A small network was shown many inputs. Here are its activations along a few directions, one row for each input.
Each table varies a few parts of the input and shows all the possible inputs, shuffled.
A made-up example of a description, with smaller parts first: one of 8 places around a ring, together with either a single point or one of 11 places along a line or (one of 2 separate values, together with one of 6 places along a line).
Shared parts are said once, and a part with two or three values counts as separate values.
In the rows, 128 means zero.

Other details of the inputs shift rows strongly along two fixed directions, in all tables alike. That doesn't count.
To show where, the next rows are all for the same input, with only those details redrawn:
[156 127  72 137 118 130  93 101 118 142 137 128]
[154 115 113  91 117 137  97 101 108 145 150 107]
[122 103 192  49 118 164 128 125 104 159 160  89]
[178 114  90  78 115 121  75  81 102 138 157 100]
[133 134  74 176 121 143 114 123 130 147 124 146]
[114 102 205  47 119 170 136 132 105 162 159  89]
[147 123  96 125 119 138 102 109 117 146 140 122]

Table:
r1: [167 114 103  87 126  85  82  70  96 140 154  91]
r2: [138 153  80 170 107 134 118 132 158 116 109 130]
r3: [135 123 194  47  98 155 124 134 121 137 154  62]
r4: [164 137  99 107 125 135 100  98 133 118 144 114]
r5: [119 152  86 172 112 118 115 131 152  89 119 137]
r6: [ 64 112 146 180 144 151 219 178 179 150  89 168]
r7: [151 141 110 125 110  94 104 102 126 125 135  83]
r8: [130 153  90 190 136 113 124 114 134 135 130 127]
r9: [137 142 173  62 115 101 109 118 125 121 151  83]
r10: [132 137 101 184 143  95 110 127 125 133 106 149]
r11: [155 119  94 103 122 129  96  96 122 132 136 123]
r12: [189 114 108  92 114 101  86  82  76 121 145  99]
r13: [157 121  95 112 116  95 143 117 170 103 113 109]
r14: [ 83 132 166 139 142 126 151 142 125 160 126 127]
r15: [ 60 130 154 206 128 168 180 173 139 173 113 147]
r16: [162 121 105 108 125 121 102  99 101  93 123 139]
r17: [147 128  88 181 126 140 105 133 125 136 113 152]
r18: [ 90 138 171 169 144 130 147 167 133 143 111 164]
r19: [133 134  74 176 121 143 114 123 130 147 124 146]
r20: [135 124  92 174 132 131 108 124 135 105 103 162]
r21: [ 87 117 157 128 131 162 150 140 135 130 122 140]
r22: [125 164  92 181 122  94 120 128 148 124 111 118]
r23: [147 138  86 170 125 139 122 127 119 117 104 165]
r24: [ 74 140 192 165 144 143 181 173 114 147 104 151]
r25: [ 92 131 181 159 126 187 174 177 112 148 113 151]
r26: [ 83 118 157 182 145 148 222 184 159 129  78 181]
r27: [119 135 213  46 139 126 131 123 115 136 169  91]
r28: [158 143  84 149  99 104 100 108 131 125 132  90]
r29: [122 115 200  40 130 159 134 116 123 114 158  89]
r30: [130 146  94 169 131 109 116 131 112 105 117 180]
r31: [165 139  98 116 120 138  98 102 123 129 153 106]
r32: [190 104  90  50 143  78 118 107 114  91 124 124]
r33: [145 114  75 150 152  96 140 151 158 107  92 163]
r34: [169 114 108 110 125 127  88 107 118 121 124 130]
r35: [136 128 183  27 109 110 102 114 119 107 164  79]
r36: [ 58 127 238  96 136 183 180 168 137 122 150 120]
r37: [148 142 133  98 140  97 106  96 118 130 152  93]
r38: [113 133  81 170 130 123 113 118 133 110 125 161]
r39: [145 129  75 161 141 110 157 119 173 112 112 145]
r40: [138 140  66 147 129  97 149 153 181  98  99 132]
r41: [157 111  57 101 145  85 126 116 148 112 119 135]
r42: [128 110 210  64 128 129 141 123  78 139 144  94]
r43: [149 105  84 162 141  99 145 129 160 115  91 160]
r44: [137 153  99 174 137 100 120 129 111 119 112 171]
r45: [135 129  99 191 136 104 112 123 120 137 110 144]
r46: [ 72 147 160 206 131 172 181 172 147 158 123 133]
r47: [132 106 187  15 148 128 165 140 144 116 151  87]
r48: [ 62 106 245 103 136 176 167 178 123 125 129 137]
r49: [101 140 179  97 136 139 137 137 130 123 156 126]
r50: [114 121 132 190 128 140 135 149 124 148 112 141]
r51: [ 53 133 182 147 138 154 166 170 138 147 129 162]
r52: [174 115 115  75 129  84  62  90 101 104 150 127]
r53: [ 66 148 158 181 118 172 177 179 169 116  99 142]
r54: [154 130  89 134 125 109  98 103 101  84 127 154]
r55: [ 99 118 220  46 136 128 138 130 108 155 158 104]
- What is each input in this table made of? => one of 5 places along a line, together with either one of 2 separate values or one of 9 places around a ring
- The inputs of r13 and r39 match in every part but the place on the line of 5. If r28 is changed in the same way as r13 into r39, which row does it become? => r46
- Start at r3 and move only the place on the line of 5, one step at a time. The first step leads to r31. Which rows follow, in order? => r19, r17, r25
- Which other rows does r39 become when the choice among 2 separate values takes its other values? List them by row number. => r47
- Which other rows does r33 become when the choice among 2 separate values takes its other values? List them by row number. => r43
- Start at r30 and move only the place on the line of 5, one step at a time. The first step leads to r52. Which rows follow, in order? => r51, r49, r35

Table:
r56: [162 113  53 187 150  92 114 120 145 127  80 187]
r57: [132 149  77 212 114 155 110 134 106 134 113 154]
r58: [167 114 174  53 106 157 100 111  67 126 150  95]
r59: [ 52 131 250 130 119 203 162 164 107 197 153 100]
r60: [174 121 140  34 148  66 128  85 100  98 138  77]
r61: [165 114  42 189 140  61 122 108 127 100  89 171]
r62: [ 50 155 240 152 151 143 219 214 172 148 117 134]
r63: [108 112 226  19 142 134  92 110  76  96 177 133]
r64: [152 126  45 139 131 126 137 107 165 117 110 151]
r65: [135 115 220  38 108 166 106 106  75 164 173  68]
r66: [ 18 154 175 244 127 197 171 177 131 210 132 134]
r67: [155 112  42 140 144 105 129 133 149 128 116 166]
r68: [ 99 142  79 218 127 160 188 160 201 110 103 168]
r69: [188 119  60  92 112  89  60  91 153  74 130  87]
r70: [164 143  97  72 102  67  83 101 147  93 138  95]
- What is each input in this table made of? => either a single point or one of 5 places along a line or one of 9 places around a ring

Table:
r71: [106 138 128 124 126 152 120 145 163  94 129 113]
r72: [ 80 148 121 225 120 171 155 141 136 169 126 124]
r73: [126 107 178  68 137 155 187 148 159 146 117  96]
r74: [149 136 123 134  99 143  89 105  97 163 149  82]
r75: [ 96 133 201  83 131 102 174 166 134 115 127  86]
r76: [ 64 167 151 138 162 110 126 131 144 173 173 148]
r77: [133  98 118 130 152 151 154 138 111 146 110 161]
r78: [204  86  65 111 153  77  81  84  94 125 130 148]
r79: [ 94 148  97 226 128 151 152 119 148 157 131 132]
r80: [188 104  33  91 129 113  85  78  98 114 137 147]
r81: [118 159 124 200 137 125 138 144 108 104 110 186]
r82: [ 89 125 104 239 144 102 150 153 132 144  72 195]
r83: [180 127  72 123 135  58  75  85  88  97 126 135]
r84: [154 124  86 117 126 129  57  92 110  89 136 146]
r85: [138 132 195 100  90 174  97 142  85 182 146  69]
r86: [134 112 130  75 100 139 130 132 167 110 149 100]
r87: [141  93 187  62 142 117 162 141 150 143 131  93]
r88: [143 119 117  62 117 146 153 124 157 128 132 102]
r89: [ 90 128  74 226 119 162 144 161 158 123 101 207]
r90: [189 143  82 124 117 106  50  72  87  87 135 158]
r91: [113 111 194  64 127  88 154 136 139 138 119  84]
r92: [104 158 154 134 121 145 142 145 149  96 120 131]
r93: [109 147 209  87 130 129 170 160 131 100 139 101]
- What is each input in this table made of? => either a single point or one of 4 places along a line or (one of 2 separate values, together with one of 9 places around a ring)
